A small network was trained on made-up records. Each row is its average activation on records with the value named, seen along a few directions.
Values that are neighbours, or in one group, have similar rows; names and order tell nothing.
In the rows, zero is written as 500.
Random noise pushes rows far along 23 fixed directions. That doesn't count. These rows show it; they differ only by the noise:
575 607 405 219 398 559 400 635 633 591 293 606 478 473 421 518 455 511 532 402 520 339 513 346 426 450 622 225 525 312 542 583 574 415 520 570 513 394 603
538 242 416 380 626 477 375 636 319 568 483 639 323 300 566 342 429 393 428 498 624 608 528 359 638 467 595 525 649 213 471 524 493 584 494 531 503 725 306
413 433 409 443 410 339 530 534 528 256 305 450 511 554 674 544 485 572 602 679 591 507 363 309 659 562 462 728 463 587 717 220 489 364 391 492 671 568 366
591 565 574 458 285 481 453 678 586 445 518 500 349 404 658 683 580 530 831 382 490 692 505 404 545 328 560 351 425 443 436 620 458 378 480 445 562 342 624
257 396 467 439 370 306 379 700 282 390 537 255 409 587 517 598 473 606 508 666 389 624 604 432 421 246 401 535 488 705 350 507 646 444 545 513 352 572 387
643 386 645 625 541 469 814 618 310 619 644 371 479 522 528 473 520 425 496 267 620 703 661 648 617 331 515 693 339 511 213 581 272 508 575 417 566 674 553
585 627 286 485 527 520 889 506 782 302 183 583 551 757 463 632 465 533 521 366 694 268 629 470 654 680 467 438 422 631 521 607 250 426 264 532 404 395 718
501 509 690 558 447 487 507 572 417 581 692 348 522 387 671 524 543 395 702 664 565 715 446 650 387 275 435 591 349 592 473 531 586 497 539 375 430 541 526
241 574 496 415 396 620 447 423 543 714 722 510 446 305 476 544 329 624 422 577 520 463 639 606 358 519 459 331 387 537 666 523 653 628 567 503 287 117 516
512 585 443 604 525 519 476 491 572 499 330 649 341 515 514 419 492 644 490 456 511 546 446 334 660 466 269 467 456 378 720 477 674 424 276 537 664 513 672
275 457 500 319 261 438 593 546 745 537 452 547 466 535 521 582 375 423 480 468 604 573 753 546 521 669 509 371 419 603 425 583 461 377 587 562 445 380 349
515 421 512 804 382 278 387 357 605 468 482 668 417 479 373 617 577 508 513 386 343 618 386 446 664 757 382 496 652 441 466 589 276 338 482 542 565 389 501
423 408 716 642 673 486 545 633 444 296 209 598 428 399 472 311 583 397 540 471 379 463 286 567 374 384 570 513 664 321 683 632 607 479 295 461 557 575 512
681 787 431 632 483 493 696 660 284 274 431 596 418 496 708 294 497 492 644 297 634 713 416 394 574 417 351 451 510 527 370 508 489 721 428 507 381 712 304
609 511 435 471 406 447 474 475 760 400 302 533 543 465 478 615 614 500 563 570 575 692 315 438 643 645 462 490 515 455 456 713 293 616 509 454 634 531 504
512 462 472 327 662 728 572 755 192 521 441 532 478 378 635 501 378 301 488 591 413 614 625 397 495 396 398 469 689 322 444 386 587 415 589 555 321 851 370
379 570 600 688 448 426 492 362 593 446 512 668 385 497 523 535 353 570 663 471 477 559 429 501 539 582 523 559 539 535 571 258 497 375 505 566 655 261 624
235 414 603 564 567 598 587 333 600 324 412 471 531 282 319 483 591 602 305 407 454 422 571 609 433 579 703 679 559 481 626 443 451 603 472 359 544 253 613
528 535 516 520 556 676 638 267 590 157 510 421 504 626 490 670 683 475 452 517 460 485 483 657 552 634 431 661 624 680 415 550 358 721 510 488 577 670 526
436 594 465 507 404 605 398 522 437 504 662 481 361 351 568 589 543 406 762 670 518 564 463 552 314 368 493 456 427 493 675 561 651 569 461 471 181 471 496
302 471 570 601 550 639 649 574 369 482 700 529 472 365 640 483 368 426 600 650 569 863 676 437 596 573 522 771 549 588 362 134 409 480 569 439 388 531 281
510 459 577 540 718 330 832 393 557 511 771 676 351 431 632 647 371 818 479 533 624 344 613 803 770 569 793 460 572 650 399 331 194 643 391 642 514 172 695
397 454 659 402 599 652 520 589 476 182 457 296 509 573 733 587 562 524 593 600 306 515 477 557 399 317 536 495 549 613 509 520 640 556 461 457 652 543 496
759 513 437 561 670 399 368 359 405 591 708 535 636 400 559 597 572 499 428 475 419 290 457 517 552 478 530 398 472 460 513 412 584 355 491 453 383 552 596
677 426 519 580 453 686 349 493 419 740 672 573 488 370 459 380 565 299 546 318 379 708 447 368 497 658 622 524 584 160 433 532 315 552 685 511 606 586 258


Values of M:
m9: 584 382 655 365 613 472 449 467 601 350 428 664 342 524 300 685 721 602 338 451 309 199 480 642 623 492 570 331 737 442 502 644 564 389 380 574 677 599 639
m3: 462 462 566 525 386 636 498 506 732 486 696 413 362 664 659 792 600 587 684 461 350 734 805 502 698 475 438 429 309 636 404 556 530 267 460 471 706 416 666
m1: 403 431 630 745 590 576 642 578 350 622 593 409 280 657 369 419 777 656 428 754 292 400 478 630 510 362 234 712 506 531 819 519 609 434 88 595 495 665 624
m2: 514 508 589 177 429 486 547 509 372 621 551 444 514 469 657 526 314 380 368 549 691 385 605 727 408 369 233 360 554 613 385 596 619 560 701 579 446 612 568
m7: 466 415 392 656 446 195 429 472 467 461 646 558 210 620 278 584 581 850 481 422 467 601 455 488 759 452 635 530 320 545 488 560 480 626 413 569 604 541 410
m4: 403 346 517 607 629 454 406 379 288 538 677 469 414 325 754 437 308 484 416 431 519 817 666 623 612 422 378 546 504 476 374 482 601 629 693 491 554 598 558
m5: 295 579 565 509 588 550 650 567 495 297 407 621 508 309 633 476 267 489 503 308 581 488 608 567 439 420 492 301 356 572 609 545 792 506 444 363 276 289 497
m6: 598 375 289 538 750 468 440 342 607 607 571 496 502 643 535 479 475 495 579 623 621 302 651 546 504 531 783 554 561 511 452 447 332 524 389 591 370 405 804
m8: 539 472 301 497 707 369 495 295 497 474 538 386 638 548 258 602 526 778 136 456 523 333 613 557 618 448 554 520 306 632 409 515 565 630 534 403 441 544 667
M is arranged as a 3 by 3 grid.
Q: Name the neighbours of m5, in listed order.
A: m2, m6
Q: Name the neighbours of m9, in listed order.
A: m3, m1, m8
Each value of M is a pair of two hidden parts, and every pair occurs once (3 first parts, 3 second parts).
Q: m2 and m5 share the first part; m2 and m8 share the second. Which value has the first part of m8 and the second part of m5?
A: m6

Values of D:
d4: 533 561 312 581 601 761 387 215 383 392 587 549 477 314 508 640 307 419 628 339 410 577 463 499 426 589 661 527 469 310 605 372 482 717 823 484 464 450 581
d5: 443 649 370 534 492 460 646 466 554 537 329 450 532 582 634 479 381 507 582 539 398 377 565 630 341 499 508 355 397 497 691 490 532 434 506 684 407 428 700
d1: 621 318 456 333 469 518 470 513 366 368 646 204 467 675 952 376 667 476 444 436 497 341 654 491 509 458 417 499 636 590 443 630 387 649 389 588 630 604 356
d3: 729 461 557 180 303 550 390 624 351 501 642 132 580 449 750 550 815 201 805 651 546 460 413 617 185 234 738 587 531 475 447 621 411 583 651 467 376 776 401
d2: 430 559 737 136 460 489 646 645 636 470 340 660 406 268 410 461 561 475 479 531 695 407 557 738 435 336 790 404 535 434 497 495 649 506 526 498 550 576 549
d8: 483 627 678 779 424 391 597 541 394 562 539 712 409 357 555 375 549 482 561 465 352 723 348 556 577 603 341 501 594 416 600 387 512 395 454 587 506 586 337
d9: 578 758 645 622 589 492 633 596 561 390 290 547 841 512 579 263 474 388 441 246 418 758 543 455 449 551 530 384 570 566 96 437 516 440 659 416 540 590 405
d6: 475 555 403 549 498 727 506 626 624 406 392 470 337 654 510 585 659 485 601 564 303 665 671 347 516 485 320 393 593 452 461 705 500 446 301 583 420 614 590
d7: 535 591 637 289 547 847 380 318 740 238 592 674 539 350 486 504 531 345 599 464 742 354 316 604 356 627 719 407 601 544 533 632 568 890 529 295 501 291 371
D is arranged as a 3 by 3 grid.
Q: Name the neighbours of d3, in listed order.
A: d1, d9
Q: Name the neighbours of d2, in listed order.
A: d4, d5
Each value of D is a pair of two hidden parts, and every pair occurs once (3 first parts, 3 second parts).
Q: d7 and d9 share the first part; d7 and d4 share the second. Which value has the first part of d4 and the second part of d9?
A: d8

Values of W:
w17: 445 550 402 556 426 308 485 315 725 455 569 613 436 728 519 512 469 620 424 600 714 415 466 487 683 639 263 491 275 769 655 488 704 475 269 524 502 527 389
w6: 392 539 463 452 437 495 528 591 613 455 293 527 542 540 130 546 505 763 282 469 458 606 447 259 670 566 532 598 472 492 365 412 432 521 550 434 744 445 432
w22: 582 431 452 608 397 374 405 399 690 551 604 523 317 511 349 597 674 622 561 440 737 476 458 424 668 387 471 632 262 529 578 646 523 465 244 362 573 390 752
w4: 394 437 596 461 537 409 468 517 522 284 437 552 454 565 630 566 405 285 669 490 375 506 594 615 392 486 708 406 613 541 360 420 574 311 640 600 503 609 432
w11: 587 414 426 339 530 907 477 283 571 403 652 391 539 526 458 931 393 324 648 510 593 528 615 482 546 552 528 700 439 541 390 397 346 514 786 350 598 497 707
w2: 587 459 584 516 283 182 231 301 783 534 685 600 560 232 423 678 765 477 529 401 472 413 462 563 541 607 781 401 358 490 499 498 560 216 549 368 510 337 472
w5: 584 735 617 433 394 282 495 461 489 632 658 400 586 639 570 315 595 552 481 495 507 197 579 743 215 311 593 318 477 733 359 458 670 448 500 631 399 434 606
w24: 643 588 566 372 371 446 336 555 269 543 537 632 455 468 584 409 415 274 523 481 499 626 338 522 469 519 241 367 685 448 355 530 628 535 771 612 517 856 197
w1: 429 725 589 643 393 617 541 548 468 356 587 460 425 486 750 254 577 612 566 419 604 720 602 417 466 449 259 478 628 673 365 550 498 738 318 443 426 282 462
w21: 467 562 384 292 579 671 489 480 504 698 523 341 626 571 642 468 503 615 234 598 320 491 812 438 518 464 379 408 513 500 447 340 667 415 567 641 563 645 622
w19: 584 313 381 664 694 460 644 529 352 404 305 622 468 535 504 620 141 433 553 76 474 534 604 344 728 504 658 558 375 288 430 347 370 225 649 476 701 506 677
w18: 600 545 454 405 547 620 613 621 419 242 474 472 574 590 518 694 482 614 451 484 510 429 233 443 632 528 277 366 410 619 580 751 513 769 421 372 463 542 243
w14: 550 507 514 520 330 555 661 456 449 450 309 348 675 526 382 746 556 506 506 609 297 630 100 510 550 759 298 702 612 429 642 538 82 606 742 542 706 595 363
w25: 350 312 618 314 616 737 701 825 381 258 350 360 634 335 380 825 485 558 439 398 302 434 599 429 493 395 699 487 558 468 460 561 358 412 547 259 411 299 500
w16: 737 641 455 488 450 674 484 473 461 609 873 334 612 485 616 418 872 401 581 520 582 369 604 542 380 440 580 541 337 607 535 505 558 555 353 365 211 603 407
w9: 543 521 515 282 590 610 547 691 529 449 464 571 430 315 627 910 354 531 714 584 361 538 484 525 540 351 631 193 489 376 498 589 497 427 592 515 426 392 669
w10: 489 545 685 509 447 142 477 607 446 655 368 570 408 557 167 597 326 621 523 637 676 500 204 721 457 185 335 451 391 621 401 699 651 499 565 499 521 512 779
w13: 519 292 340 363 489 355 166 549 361 454 617 321 324 482 642 485 578 595 460 435 478 544 682 342 542 227 625 462 473 447 341 571 655 553 507 508 577 605 531
w7: 454 511 603 371 454 572 474 476 545 458 415 393 570 237 844 375 668 522 445 492 409 385 709 558 392 482 483 419 771 424 623 413 478 389 442 499 555 279 747
w8: 426 293 667 669 499 526 768 635 575 483 658 416 422 679 851 453 480 430 746 439 532 522 714 594 598 551 557 582 378 619 582 513 296 300 249 488 603 265 458
w15: 435 435 621 493 331 644 256 577 553 631 665 420 505 645 298 550 507 480 499 430 245 560 386 393 316 595 511 336 586 469 339 770 411 609 631 512 598 244 255
w3: 380 392 509 496 468 538 510 765 417 623 388 456 562 354 605 413 402 518 401 730 575 819 472 326 599 558 93 517 596 455 513 641 401 541 435 405 416 453 320
w23: 366 482 529 364 594 442 224 510 596 631 388 544 614 392 661 242 453 286 477 805 418 533 533 494 250 507 587 362 693 397 499 399 774 377 555 619 422 628 419
w27: 238 393 441 493 536 727 572 331 584 318 436 484 571 433 534 498 473 269 477 459 347 439 611 620 338 785 717 565 518 422 781 483 513 553 583 519 363 511 260
w20: 477 493 676 248 378 521 585 917 504 966 399 705 354 412 286 516 426 511 544 584 524 526 525 432 547 349 510 341 496 243 593 497 556 194 445 605 500 497 530
w12: 580 507 597 701 625 377 592 625 448 283 522 560 633 413 430 577 589 352 580 307 492 517 541 504 485 384 619 442 339 601 342 588 599 273 379 207 174 551 404
w26: 672 697 252 562 416 383 378 424 384 601 606 538 274 448 579 213 584 673 520 300 663 392 470 460 450 300 472 322 248 362 761 656 751 791 328 580 368 544 520
W is arranged as 9 separate groups.
Q: List the group mates of w3, in the order listed.
A: w12, w26
Q: List the group mates of w27, in the order listed.
A: w18, w20
Q: List the group mates of w22, in the order listed.
A: w21, w15
Q: List the group mates of w2, in the order listed.
A: w6, w5
Q: List the group mates of w7, in the order listed.
A: w4, w11
Q: List the group mates of w1, in the order listed.
A: w17, w14
Q: List the group mates of w13, in the order listed.
A: w9, w23

Values of H:
h10: 689 820 546 263 262 380 582 476 517 156 392 632 450 198 679 498 700 633 456 227 715 453 364 520 606 430 407 296 530 555 496 554 617 715 501 419 525 561 409
h3: 573 615 726 432 485 694 268 447 674 629 800 632 420 511 342 537 646 310 775 675 438 587 397 548 308 441 898 538 498 444 364 307 676 453 608 527 577 629 390
h4: 382 499 299 495 662 642 351 538 562 432 550 541 505 399 517 506 551 652 371 596 284 662 576 314 601 631 610 339 498 414 552 534 627 674 427 480 357 518 233
h2: 575 459 380 660 438 307 420 205 404 473 554 554 408 215 373 595 545 615 705 488 632 560 264 450 618 538 919 978 508 318 664 20 216 539 674 475 650 421 703
h9: 581 302 453 605 409 380 205 483 534 681 560 522 456 317 340 241 687 377 510 426 655 622 483 378 464 526 719 629 526 275 433 655 355 562 485 366 492 450 419
h7: 429 556 545 746 757 740 615 507 373 404 552 436 607 608 552 499 452 680 402 495 174 370 443 359 516 507 356 548 444 528 736 279 645 392 285 442 590 359 515
h5: 586 431 244 695 570 634 306 328 488 465 509 549 530 538 626 563 199 335 631 374 514 574 426 346 510 688 281 388 444 405 567 691 424 616 615 446 447 320 523
h11: 637 436 266 291 456 446 285 710 525 672 455 315 511 855 332 594 532 670 503 713 620 582 526 61 698 270 417 656 280 559 320 379 606 320 436 470 703 763 550
h6: 638 548 191 452 696 702 427 360 508 445 549 556 483 530 701 639 287 360 566 515 660 435 719 515 498 552 324 273 655 554 316 710 421 684 527 548 153 421 811
h8: 715 384 629 572 344 259 235 294 528 515 488 568 561 493 466 445 471 307 504 272 728 490 191 492 537 528 310 574 439 473 451 647 528 449 638 352 798 539 492
h1: 453 334 510 672 355 410 684 528 293 443 406 232 401 539 571 710 421 410 808 446 554 552 458 626 443 271 392 822 275 513 707 531 331 336 554 428 549 470 839
H is arranged as a line.
Q: Going along H from h9 by way of its neighbour h5, in what order are h4, h7, h8, h1 met?
A: h1, h4, h8, h7
Q: Name the neighbours of h10, in listed order.
A: h3, h11
